These are the activations of a small network on made-up records, seen along a few directions, one row for each record.
After each row come some of the record's fields: MODUD, TUL, ZIZE, TULAG, RILEF.
A field that a record lacks is left out.
Other fields move the rows too, some of them a lot.
In the rows, zero is written as 500.
Random noise pushes rows far along 6 fixed directions. That doesn't count. These rows show it; they differ only by the noise:
[660 527 398 542 463 571 486 522 551 469 460 531 489 426 509 524 543 598
 633 594 412 476 440 454 510 577 597 553]
[268 489 602 445 527 461 612 618 535 534 668 439 269 562 589 448 558 443
 198 513 613 541 582 402 501 599 372 369]
[626 426 358 405 534 521 632 609 653 479 317 572 629 316 594 498 410 523
 750 467 520 408 416 600 442 448 608 354]
[616 463 368 386 548 594 642 582 658 472 409 487 497 375 615 580 541 610
 575 503 491 330 394 451 574 630 697 533]
[513 539 537 570 513 498 471 484 489 521 526 557 435 563 485 468 559 536
 516 504 468 569 517 443 463 525 473 487]
[488 515 456 524 575 555 531 490 559 502 414 688 452 579 516 459 587 573
 630 401 464 616 470 453 378 516 559 294]
[534 492 314 460 386 612 600 713 630 421 578 446 298 309 606 484 540 542
 452 743 473 487 476 398 485 703 552 360]
[491 544 545 575 401 493 393 481 440 483 612 406 450 534 462 554 543 543
 340 663 457 511 488 476 646 546 432 713]

[475 474 556 572 496 502 433 528 474 546 423 578 618 564 497 535 432 541
 534 490 556 585 491 600 512 394 374 549] -> MODUD=pugap, TUL=tek, TULAG=goro, RILEF=pagal
[295 437 469 370 562 504 542 476 565 448 410 588 566 594 535 539 545 550
 432 375 544 545 415 601 557 444 555 329] -> MODUD=mafu, TUL=sipo, TULAG=rados, RILEF=pagal
[672 464 345 553 463 750 497 545 506 502 385 492 586 467 519 640 373 519
 588 532 507 443 412 513 558 576 598 650] -> MODUD=pugap, TUL=tek, TULAG=rados, RILEF=dukoz
[576 603 466 654 480 556 246 243 386 453 407 694 603 701 316 538 645 641
 689 475 295 675 404 521 504 441 584 587] -> MODUD=gevuz, TUL=sipo, ZIZE=kuva, TULAG=rados, RILEF=pagal
[737 531 325 597 433 683 440 561 565 465 401 590 508 412 520 579 559 703
 713 650 387 511 409 423 503 640 620 610] -> MODUD=pugap, TUL=tek, TULAG=goro, RILEF=dukoz
[385 457 630 506 524 469 609 689 520 595 627 419 368 487 605 433 402 379
 295 538 677 529 639 458 448 539 273 441] -> MODUD=pugap, TUL=tek, TULAG=rados, RILEF=dukoz
[317 478 499 420 477 522 497 470 481 454 506 454 523 557 500 572 497 447
 305 497 550 511 439 577 608 445 480 497] -> MODUD=gevuz, TUL=sipo, ZIZE=kuva, TULAG=rados, RILEF=dukoz
[833 538 361 592 427 656 491 595 544 498 477 423 477 321 531 568 476 585
 653 710 418 388 462 387 529 659 608 748] -> MODUD=loked, TUL=tek, TULAG=rados, RILEF=dukoz
[523 517 395 545 437 681 385 451 495 446 389 532 580 581 480 711 566 676
 453 581 444 520 339 511 685 552 596 732] -> MODUD=loked, TUL=tek, TULAG=goro, RILEF=dukoz
[642 526 456 500 567 582 480 388 538 505 399 541 556 549 486 598 589 639
 608 417 406 425 407 445 582 558 688 676] -> MODUD=mafu, TUL=tek, TULAG=rados, RILEF=dukoz
[473 525 505 507 472 488 476 488 493 481 565 488 435 536 474 499 563 529
 449 551 469 517 498 468 528 547 499 512] -> MODUD=gevuz, TUL=sipo, ZIZE=tibos, TULAG=goro, RILEF=dukoz
[563 505 571 496 485 403 507 480 470 531 562 373 531 418 486 480 442 427
 467 526 507 397 557 510 547 450 482 635] -> MODUD=gevuz, TUL=sipo, ZIZE=dipu, TULAG=rados, RILEF=dukoz
[535 456 460 358 579 590 594 514 608 479 439 420 550 482 607 666 563 654
 401 470 522 279 377 466 737 644 686 732] -> MODUD=loked, TUL=sipo, TULAG=rados, RILEF=pagal
[502 451 504 457 526 528 604 626 523 551 467 435 547 427 593 530 365 424
 460 477 609 430 497 545 501 475 443 510] -> MODUD=loked, TUL=tek, TULAG=rados, RILEF=dukoz
[643 538 543 536 585 436 597 517 523 568 569 527 362 431 503 329 530 437
 666 431 468 490 639 342 273 552 548 347] -> MODUD=gevuz, TUL=sipo, ZIZE=dipu, TULAG=rados, RILEF=pagal
[509 521 317 505 419 583 491 529 541 417 448 593 431 432 493 466 559 537
 612 576 413 605 455 465 383 538 590 293] -> MODUD=gevuz, TUL=tek, ZIZE=soge, TULAG=goro, RILEF=pagal
[524 540 670 630 536 367 407 471 411 581 532 596 533 595 443 375 485 501
 607 454 501 614 605 519 384 393 333 480] -> MODUD=loked, TUL=sipo, TULAG=goro, RILEF=pagal
[531 467 475 507 493 491 489 512 475 482 455 535 585 454 475 515 411 459
 571 509 503 510 455 589 463 414 459 461] -> MODUD=gevuz, TUL=sipo, ZIZE=tibos, TULAG=rados, RILEF=pagal
[316 433 541 390 523 464 606 581 528 512 521 436 492 495 559 514 428 386
 319 458 645 476 504 560 525 450 408 412] -> MODUD=gevuz, TUL=tek, ZIZE=tibos, TULAG=goro, RILEF=dukoz
[290 428 406 348 388 521 512 562 560 377 528 378 535 423 556 597 468 499
 250 631 543 457 405 642 712 499 507 471] -> MODUD=gevuz, TUL=sipo, ZIZE=gofeb, TULAG=rados, RILEF=dukoz
[607 460 356 420 547 486 644 619 637 465 407 614 503 303 560 356 475 490
 808 465 492 473 505 514 289 509 614 150] -> MODUD=gevuz, TUL=sipo, ZIZE=tibos, TULAG=goro, RILEF=pagal
[561 645 637 729 487 474 259 292 349 532 599 607 415 739 341 472 686 648
 539 519 324 671 548 384 495 537 447 671] -> MODUD=gevuz, TUL=sipo, ZIZE=gofeb, TULAG=goro, RILEF=dukoz
[418 470 771 588 693 370 577 523 415 696 510 571 506 656 521 369 335 310
 493 233 686 589 674 519 266 339 223 377] -> MODUD=loked, TUL=tek, TULAG=rados, RILEF=dukoz
[453 493 466 480 515 548 565 581 540 498 495 530 410 477 538 483 514 495
 470 507 531 535 509 449 438 539 501 372] -> MODUD=gevuz, TUL=tek, ZIZE=gofeb, TULAG=goro, RILEF=pagal
[624 523 526 586 415 469 427 558 463 505 573 433 512 424 484 469 448 510
 529 669 469 491 542 508 526 518 409 636] -> MODUD=loked, TUL=sipo, TULAG=rados, RILEF=pagal
[253 422 358 454 439 700 586 634 504 438 491 454 400 508 574 548 340 294
 239 497 670 581 510 528 440 572 406 250] -> MODUD=mafu, TUL=tek, TULAG=goro, RILEF=dukoz
[397 508 473 464 664 584 551 399 539 497 378 719 482 703 493 503 643 575
 573 250 489 599 434 442 406 514 632 283] -> MODUD=gevuz, TUL=sipo, ZIZE=tibos, TULAG=goro, RILEF=pagal
[695 526 415 534 502 523 535 560 566 496 455 585 470 384 503 452 546 575
 748 561 423 471 481 434 387 564 578 447] -> MODUD=gevuz, TUL=sipo, ZIZE=tibos, TULAG=goro, RILEF=pagal
[583 548 440 596 523 556 446 458 481 493 425 687 493 571 433 448 580 553
 715 467 411 635 474 463 350 490 546 363] -> MODUD=gevuz, TUL=sipo, ZIZE=tibos, TULAG=goro, RILEF=pagal
[650 566 398 674 346 601 366 538 441 472 526 507 429 449 425 502 496 528
 583 731 400 615 497 430 444 560 459 569] -> MODUD=mafu, TUL=tek, TULAG=goro, RILEF=pagal
[597 510 666 622 542 495 502 571 440 644 566 428 470 514 524 462 362 399
 461 502 618 477 642 463 454 514 309 677] -> MODUD=pugap, TUL=tek, TULAG=rados, RILEF=dukoz
[603 522 472 496 500 483 502 438 488 487 491 462 544 429 476 464 481 450
 603 471 461 440 510 499 460 470 577 510] -> MODUD=gevuz, TUL=sipo, ZIZE=soge, TULAG=rados, RILEF=dukoz
[436 480 235 392 299 591 427 495 560 300 469 443 545 378 483 617 568 611
 446 716 374 486 336 591 672 543 671 477] -> MODUD=gevuz, TUL=sipo, ZIZE=soge, TULAG=goro, RILEF=pagal
[412 462 312 400 409 554 532 580 602 389 427 570 508 398 535 529 522 553
 539 597 469 542 381 586 509 498 569 292] -> MODUD=gevuz, TUL=sipo, ZIZE=kuva, TULAG=goro, RILEF=dukoz
[577 537 426 633 516 611 458 435 430 519 412 687 461 587 419 444 449 431
 708 394 448 668 523 440 261 487 523 302] -> MODUD=gevuz, TUL=tek, ZIZE=soge, TULAG=goro, RILEF=dukoz
[486 513 594 562 554 441 447 458 464 543 457 623 569 595 477 436 499 527
 601 403 507 600 533 541 419 412 421 438] -> MODUD=loked, TUL=sipo, TULAG=goro, RILEF=dukoz
[582 464 582 487 636 556 579 504 536 597 403 479 600 543 582 603 440 540
 495 363 603 361 483 493 588 522 518 729] -> MODUD=pugap, TUL=tek, TULAG=rados, RILEF=dukoz
[640 547 625 543 672 426 579 461 493 614 533 565 419 559 481 373 564 487
 673 327 500 446 615 353 331 555 527 472] -> MODUD=gevuz, TUL=sipo, ZIZE=tibos, TULAG=goro, RILEF=pagal
[498 496 589 512 507 443 477 476 458 533 531 428 549 505 485 498 442 442
 434 484 536 462 534 532 545 446 434 611] -> MODUD=mafu, TUL=tek, TULAG=rados, RILEF=pagal
[339 557 516 557 401 453 422 505 427 458 669 518 313 573 437 375 582 440
 378 605 463 700 592 450 394 525 369 293] -> MODUD=gevuz, TUL=sipo, ZIZE=kuva, TULAG=goro, RILEF=dukoz
[281 438 545 342 588 457 577 420 533 500 413 508 592 593 540 585 524 492
 359 283 579 455 444 568 602 410 574 453] -> MODUD=gevuz, TUL=tek, ZIZE=dipu, TULAG=goro, RILEF=dukoz
[620 516 466 588 604 625 520 514 551 552 375 698 489 568 527 485 540 602
 711 401 478 589 492 415 359 553 558 417] -> MODUD=pugap, TUL=tek, TULAG=rados, RILEF=pagal
[623 561 545 598 599 647 527 507 518 582 535 537 346 595 550 535 610 617
 484 470 487 487 537 269 490 713 556 657] -> MODUD=pugap, TUL=tek, TULAG=rados, RILEF=dukoz
[525 471 485 509 562 592 627 685 588 576 479 550 358 445 605 445 440 461
 531 505 601 523 575 416 358 606 441 351] -> MODUD=loked, TUL=tek, TULAG=rados, RILEF=pagal

Which values does each new row have?
[506 461 316 355 436 616 565 575 639 389 460 440 490 380 583 675 589 658
 425 642 464 346 319 502 711 658 686 605] -> MODUD=gevuz, TUL=sipo, ZIZE=tibos, TULAG=goro, RILEF=dukoz
[229 444 593 398 551 405 488 393 470 488 446 505 639 629 483 548 475 436
 322 336 578 528 472 661 605 310 461 448] -> MODUD=gevuz, TUL=sipo, ZIZE=dipu, TULAG=rados, RILEF=pagal
[580 484 220 436 338 609 411 484 554 323 344 527 673 350 474 619 527 631
 655 680 361 473 285 646 622 471 688 509] -> MODUD=gevuz, TUL=sipo, ZIZE=kuva, TULAG=goro, RILEF=pagal
[287 463 301 395 468 596 497 502 599 354 367 695 533 537 514 534 608 616
 534 494 454 651 340 602 498 481 609 156] -> MODUD=gevuz, TUL=sipo, ZIZE=tibos, TULAG=goro, RILEF=pagal
[526 467 563 472 644 501 639 580 571 593 422 564 508 509 592 458 456 469
 581 346 608 476 541 473 394 490 480 416] -> MODUD=loked, TUL=tek, TULAG=rados, RILEF=dukoz
[648 497 516 511 644 468 527 383 505 567 265 677 689 521 468 475 455 502
 843 237 486 500 473 539 331 328 619 414] -> MODUD=gevuz, TUL=tek, ZIZE=dipu, TULAG=goro, RILEF=pagal
[386 541 723 539 612 413 372 245 366 557 533 505 584 810 384 578 596 534
 350 324 503 510 489 529 675 425 457 769] -> MODUD=gevuz, TUL=sipo, ZIZE=tibos, TULAG=rados, RILEF=dukoz
[598 454 482 467 512 545 585 636 537 550 452 415 562 374 587 571 378 479
 506 543 575 371 465 524 548 507 492 623] -> MODUD=loked, TUL=tek, TULAG=rados, RILEF=pagal
[527 432 532 522 492 398 549 658 508 560 400 541 657 356 543 397 267 356
 675 490 632 536 578 671 336 286 306 325] -> MODUD=loked, TUL=tek, TULAG=goro, RILEF=pagal
[558 547 584 626 584 446 343 280 411 536 356 717 671 679 357 472 528 560
 746 319 398 644 483 584 416 313 508 492] -> MODUD=gevuz, TUL=sipo, ZIZE=gofeb, TULAG=rados, RILEF=pagal
[312 467 596 538 567 506 460 483 476 553 400 662 593 679 507 520 470 517
 462 355 598 669 494 599 469 363 361 398] -> MODUD=pugap, TUL=tek, TULAG=goro, RILEF=dukoz
[565 454 504 472 515 468 626 641 537 558 482 429 513 346 570 443 342 352
 557 490 621 431 566 512 383 462 422 427] -> MODUD=mafu, TUL=tek, TULAG=goro, RILEF=dukoz
[388 565 535 517 547 526 421 338 440 490 526 590 431 703 423 507 667 550
 428 407 421 612 478 418 507 522 562 477] -> MODUD=gevuz, TUL=sipo, ZIZE=kuva, TULAG=rados, RILEF=pagal
[487 506 609 489 612 426 473 345 455 564 396 572 624 640 453 548 530 526
 555 298 510 469 454 547 533 386 525 628] -> MODUD=gevuz, TUL=tek, ZIZE=kuva, TULAG=goro, RILEF=dukoz
[564 494 390 575 534 665 494 535 556 501 347 694 521 547 528 523 508 595
 672 465 478 636 445 488 394 523 544 377] -> MODUD=pugap, TUL=tek, TULAG=rados, RILEF=dukoz
[533 496 512 478 485 432 490 460 506 503 489 476 528 455 477 508 518 541
 534 502 454 450 496 503 538 480 556 566] -> MODUD=gevuz, TUL=tek, ZIZE=dipu, TULAG=goro, RILEF=pagal
[374 417 535 346 563 419 597 478 566 510 414 462 617 482 549 560 447 476
 420 370 580 401 452 618 605 385 539 500] -> MODUD=gevuz, TUL=tek, ZIZE=dipu, TULAG=rados, RILEF=dukoz
[591 538 537 623 485 554 430 522 473 545 520 523 445 532 487 518 516 560
 512 588 476 547 523 423 502 559 446 635] -> MODUD=loked, TUL=tek, TULAG=rados, RILEF=pagal
[657 541 359 536 415 528 451 473 537 436 489 541 467 383 461 469 570 593
 695 604 338 509 483 442 441 571 640 455] -> MODUD=gevuz, TUL=sipo, ZIZE=dipu, TULAG=goro, RILEF=dukoz
[271 409 415 462 406 654 499 616 507 466 455 476 515 550 539 621 360 421
 264 577 633 591 443 639 599 471 397 430] -> MODUD=loked, TUL=tek, TULAG=rados, RILEF=dukoz
[523 502 642 442 695 491 607 477 560 604 479 526 469 627 589 548 606 630
 473 305 557 368 509 386 567 611 563 653] -> MODUD=loked, TUL=sipo, TULAG=goro, RILEF=dukoz
[507 519 648 471 573 336 539 445 485 560 602 431 456 497 498 422 558 485
 481 417 497 398 611 429 487 505 511 548] -> MODUD=gevuz, TUL=sipo, ZIZE=dipu, TULAG=goro, RILEF=pagal
